Each row below holds a small network's activations on one record, seen along a few directions.
Records have a field called M. Each example row is followed by its value.
Other fields move the rows too, some of them a lot.
(in the rows, 128 means zero)
[ 98 115 158 142  80 138 160 140 106 106 149 103 167 186]  m1
[154 122 110 138 110 154 136 116 111 114 149 116 138 128]  m5
[137 141 131 144 122 137 113 128 144 111 117 126 150 134]  m2
[135 151 124 147 139 121 113 123 146 147 112 137 136 133]  m2
[127 115 131 123 129 134 132 106 103 109 143 104 150 110]  m6
[105 121 103 119 120 173 128 115 109 107 143 118 157 140]  m1
[149 110 121 136 131 119 121 136 138 117 138 121 138 127]  m4
[116 132 128 101 141 138 137 105 103 115 139 117 135 124]  m3
[151 138 137 122 145 103 132 120 130 143 120 120 128 123]  m6
[139 107 132 141 153 107 115 141 128 141 128 136 121 126]  m4
[145 109 118 128 122 158 129 125 104 121 133 124 130 131]  m5
[120 123 129 104 134 147 133 143 119 113 135 133 126 152]  m7
[113 134 122 111 135 137 142 101 101 116 154 110 141 121]  m3
[128 134 113 116 115 148 142 130 120 103 158 119 141 145]  m7

Which value of M does each new row have?
[141 117 115 138 126 155 136 113  98 133 141 123 130 124]  m5
[121 137 132 146 141 131 104 127 128 134 111 140 138 128]  m2
[109 129 121 150 104 152 117 100 142  90 126  97 121 132]  m2
[132 126 151 124 153 115 128 128 120 132 113 117 128 111]  m6
[155 114 118 126 116 153 136 127 122 116 135 117 134 139]  m5
[145 122 128 140 139 139 126 135 111 140 125 138 114 123]  m5
[135 144 131 113 129 126 132 117 122  99 147 121 134 123]  m3
[103 122  97 128 113 172 133 110 107 108 158 112 162 137]  m1
[148 130 139 123 132 121 126 118 122 106 131 116 138 114]  m6
[117 113 134  99  97 161 142 134 144 122 173 119 138 129]  m7
[134 108 129 140 154 111 118 139 131 141 128 132 125 118]  m4
[ 97 111 127 113 101 176 121 128 137 132 158 124 146 114]  m1
[115 123 116 114 123 150 137 132 107 110 156 124 136 146]  m7
[111 110 112 101 118 164 146 123 107 104 156 112 147 157]  m7
